Each row below holds a small network's activations on one input, seen along a few directions.
In each table, some parts of the input vary, and every possible input appears once, in random order.
Descriptions start from the smaller parts, as in this example, which fits no table here: one of 3 separate values, together with either a single point or one of 9 places along a line or (one of 5 places around a ring, together with one of 6 places along a line).
Shared parts are said once, and a part with two or three values counts as separate values.

Other details of the inputs shift rows strongly along two fixed directions, in all tables alike. That doesn't count.

A family of inputs:
r1: -166; -235; 67; -120; -257; -61; -109; -121; -45; 54; 35; -281
r2: 74; 563; 214; 120; 570; 239; 453; -27; 5; -421; -243; 180
r3: -294; -121; -69; 235; -8; 337; -302; -228; 255; -335; -3; 76
r4: 3; 464; 15; 354; 593; 547; 259; 22; 81; -427; 94; 213
r5: 196; -84; -72; -188; -333; -390; -81; 194; -72; 361; 59; 130
r6: 101; -60; 42; -166; -398; -372; -70; 82; -158; 346; -6; 153
r7: 138; -60; 131; -295; -344; -574; 43; 98; -104; 319; -9; 56
r8: -315; -559; -251; 43; -268; 185; -527; -390; 196; -102; -42; -216
r9: -272; -81; -62; 209; 13; 462; -138; -60; 3; -166; 176; -125
r10: 492; 160; -52; -303; -145; -638; 169; 326; -118; 498; -226; 392
r11: -381; -73; 123; 128; 10; 327; -7; -176; -18; -250; 113; -229
r12: -21; 329; 128; 125; 368; 225; 268; -3; 35; -320; -53; 46
r13: -242; -506; -72; -52; -273; -26; -285; -41; 52; 123; 343; -458
r14: -348; 96; 94; 259; 268; 467; 83; -114; 31; -393; 114; -143
r15: -109; -261; -20; -113; -178; -36; -133; -103; -36; 40; 31; -342
r16: -201; -452; -134; 42; -329; 127; -391; 2; -26; 215; 315; -277
r17: 333; 172; 38; -195; -220; -454; 97; 259; -104; 317; -58; 331
r18: -229; -346; -128; 6; -325; 193; -312; -163; -47; 36; 145; -319
r19: 97; 264; 143; 136; 364; -53; 223; 185; 17; -75; 88; 160
r20: -293; -327; -96; 61; -328; 264; -310; -132; -52; 20; 212; -265
r21: -138; -137; -131; 180; 152; 456; -129; -124; 39; -140; 132; -237
r22: 147; 507; 90; 222; 792; 272; 488; 78; 87; -351; -152; 208
r23: -84; -319; -28; -45; -124; -83; -152; 16; 26; 129; 183; -314
r24: 237; -91; 29; -234; -138; -528; 8; 180; -75; 322; -70; -25
r25: -214; -368; -185; 48; -183; 298; -318; -184; -24; -9; 138; -378
r26: 410; 80; 24; -222; -242; -700; -99; 190; 120; 302; -294; 507
r27: -134; 461; 155; 352; 620; 442; 312; 32; 36; -490; 42; 127
r28: -255; -518; -194; 34; -295; 116; -563; -329; 192; -105; -43; -200
r29: 51; 312; 47; 107; 496; 177; 348; 27; 45; -246; -141; 94
r30: -187; -284; -29; -149; -208; -18; -76; -201; -62; 63; -42; -318
r31: 62; 376; 74; 121; 298; 288; 251; -102; -35; -256; -164; 168
r32: -171; -411; -169; 35; -243; 178; -341; -70; -6; 128; 243; -332
r33: 300; 324; 124; 21; 447; -170; 330; 194; 39; -25; -101; 171
r34: 124; 545; 26; 194; 548; 393; 401; -25; 6; -327; -224; 316
r35: 51; 43; 68; -31; 58; -97; 76; 109; 2; 2; -1; -43
r36: -88; -233; -108; -4; -219; 84; -206; -30; -25; 108; 109; -167
r37: 65; 106; -12; -63; -16; 15; 123; -53; -76; 50; -168; 103
r38: 398; 80; 20; -233; -313; -766; -113; 188; 127; 333; -234; 558
r39: 545; 142; -65; -286; -80; -654; 177; 364; -93; 546; -180; 391
r40: -308; -425; -37; -83; -365; 30; -252; -144; -3; 27; 245; -438
r41: 74; 345; 94; 53; 123; 92; 228; -11; -38; -126; -49; 260
r42: 461; 197; 16; -250; -146; -570; 125; 231; -136; 381; -193; 332
r43: 40; 348; 69; 78; 454; 192; 362; -24; 25; -282; -176; 98
r44: 356; 147; 75; -271; -285; -556; 116; 183; -139; 392; -160; 319
r45: -304; -110; 8; 139; 88; 343; -24; -107; 72; -264; 212; -282
Description of these inputs: one of 5 places along a line, together with either a single point or (one of 2 separate values, together with one of 4 places along a line).
Question: Changing only the place on the line of 5 turns r15 into r43. The same change can be made to r31. Which row results?
Answer: r37
Question: Changing only the place on the line of 5 turns r18 into r34. The same change can be made to r26. Which row results?
Answer: r8
Question: Which other rows does r30 become when the place on the line of 4 takes its other values? List them by row number.
Answer: r22, r29, r43
Question: Which other rows agree with r5 in the place on the line of 5? List them by row number.
Answer: r4, r7, r13, r17, r38, r40, r41, r45

A family of inputs:
r46: -279; -29; -26; 61; 20; 318; -5; -285; 4; -231; -60; -131
r47: -122; 97; -66; 130; 8; 318; -6; -84; -11; -170; 36; 78
r48: 165; -257; 51; -349; -580; -703; -140; 170; -116; 537; -18; 40
r49: -45; -6; -119; 154; 167; 275; -49; 10; 26; -94; 50; 9
r50: -216; -131; -52; 122; 139; 239; -84; -106; 97; -179; 48; -154
r51: 252; 395; 196; -91; 300; -251; 450; 277; -81; 34; -17; 126
r52: 405; 399; -40; 12; 250; -126; 205; 201; 57; 71; -184; 492
r53: 228; 371; 132; -43; 67; -291; 244; 173; 17; 15; -113; 467
r54: -283; -378; -110; 116; -60; 225; -305; -140; 109; -82; 215; -301
r55: -261; -301; -63; 96; -205; 232; -378; -216; 128; -158; 163; -246
r56: -82; 218; 88; 72; 128; 117; 140; -54; 52; -232; -78; 152
r57: 288; 400; 139; -24; 188; -255; 204; 140; 62; -78; -240; 411
r58: -67; 80; 2; 70; 128; 216; -13; -196; 52; -248; -153; -34
r59: -2; 165; 67; 71; 272; 147; 181; -50; -43; -135; -142; 11
r60: -291; -334; -45; 117; -116; 231; -261; -105; 34; -68; 218; -316
r61: 231; 409; 153; -62; 193; -188; 339; 74; -111; 6; -242; 324
r62: 273; -246; -34; -343; -467; -542; -43; 281; -199; 654; 203; -181
r63: -139; 66; 69; 138; 56; 192; 18; -31; 14; -167; 80; 21
r64: 297; 406; 91; 4; 102; -122; 243; 187; -94; 130; -103; 421
r65: 8; 193; 100; -14; 306; 144; 346; 2; -114; -137; 22; -188
r66: -267; -281; 20; 67; -36; 233; -54; -56; -27; -46; 348; -493
r67: -54; -393; -125; -146; -320; -220; -298; -64; 81; 196; 31; -164
r68: -34; 173; 96; 116; 259; 124; 142; 36; 21; -169; -52; 58
r69: 332; -380; -125; -458; -569; -849; -225; 115; -77; 610; -158; 8
r70: -56; -3; -53; 136; 149; 178; -80; -58; 164; -206; 47; 37
r71: -63; -369; -141; -86; -360; -72; -275; 43; -107; 339; 116; -191
r72: -198; -339; -127; -14; -65; 127; -171; -191; 28; -12; -20; -312
r73: -21; 74; -77; 148; 47; 302; -121; -72; 33; -179; 0; 56
Question: Changing only one part turns r51 into r62. The same change can be made to r67. Which row results?
Answer: r52
Question: What is each input in this table made of?
Answer: one of 4 places along a line, together with either a single point or one of 6 places around a ring
Question: A walk changes only the place on the line of 4. It starts at r64 and steps to r63. List the rest of the walk in order.
Answer: r48, r61
Question: A walk changes only the place on the ring of 6. It starts at r72 and steps to r59. List the rest of the walk in order.
Answer: r61, r46, r58, r69
